Read these off the table that follows.
1) Give the last entry, reading row by row.
2) Give the third entry on the diagonal from the top-right corner.
3) Give the largest entry in the last row.
4) Give the first entry, reading row by row.
5) Give the largest entry in the first row.
6) Give the 2nd-last entry, reading row by row.
7) Give the entry just left of the largest entry.
[[115 127 123 128 119 131 119 123 123 108 147 149 119 131]
 [115 136 126 129 116 131 119 122 124 110 145 153 119 131]
 [116 142 120 132 111 131 121 118 125 122 135 154 122 131]
 [116 127 125 131 114 131 119 118 125 117 141 156 121 132]
 [116 131 125 126 124 130 118 135 122 100 151 145 118 131]
 [119 121 121 123 134 129 119 126 122  99 154 136 118 131]
 [115 128 123 127 122 131 118 125 123 103 149 148 118 130]
 [117 117 129 125 128 130 119 127 122  99 152 142 118 131]
 [115 124 123 127 121 131 118 125 123 105 149 150 118 131]]
1) 131
2) 154
3) 150
4) 115
5) 149
6) 118
7) 141

Questions about the array below. Rows and columns are numbered from 0.
1) The entry in the bottom-left corner?
2) The top-left entry?
3) The entry in the top-right corner?
4) The entry in row 1 and column 1?
5) The entry in row 0 and column 1?
[[124 134 142 127 133 120 133 130]
 [129 124 131 131 128 134 130 128]
 [127 134 126 139 132 140 117 134]
 [122 132 119 126 122 121 116 130]
 [119 125 125 128 131 150 122 135]
 [130 133 115 131 128 143 121 126]
 [135 135 138 129 134 138 126 136]
 [112 110 135 108 135 124 125  98]
 [123 129 129 132 129 108 140 138]
 [119 123 117 112 134 116 142 117]
 [135 139 109 127 138 119 136 123]
 [140 132 123 108 135 139 132 115]
 [134 139 120 134 129 121 119 123]
 [130 133 120 121 121 118 122 127]
 [124 135 123 128 127 122 128 123]
 [132 124 120 124 127 131 129 128]]
1) 132
2) 124
3) 130
4) 124
5) 134

Read these off the matrix that follows.
1) The 2nd entry, reading row by row?
2) The 1st entry in reading order?
3) The 3rd entry on the diagonal from the top-right corner?
4) The largest entry in the first column?
5) The top-right entry?
6) The third largest entry?
7) The entry just right of 119?
8) The fourth entry, reading row by row?
[[128 122 126 133 124 129 131 136 129 148 132 126 124 134 130 125]
 [135 141 129 129 132 131 107 128 126 122 126 130 122 129 128 120]
 [130 106 134 146 120 129 125 120 126 127 136 121 126 128 126 128]
 [129 120 121 125 118 129 133 121 128 138 137 125 129 136 128 126]
 [124 120 133 121 150 128 120 143 130 142 133 138 130 121 137 132]
 [129 122 126 121 124 128 140 110 128 119 131 130 124 134 123 129]]
1) 122
2) 128
3) 128
4) 135
5) 125
6) 146
7) 131
8) 133
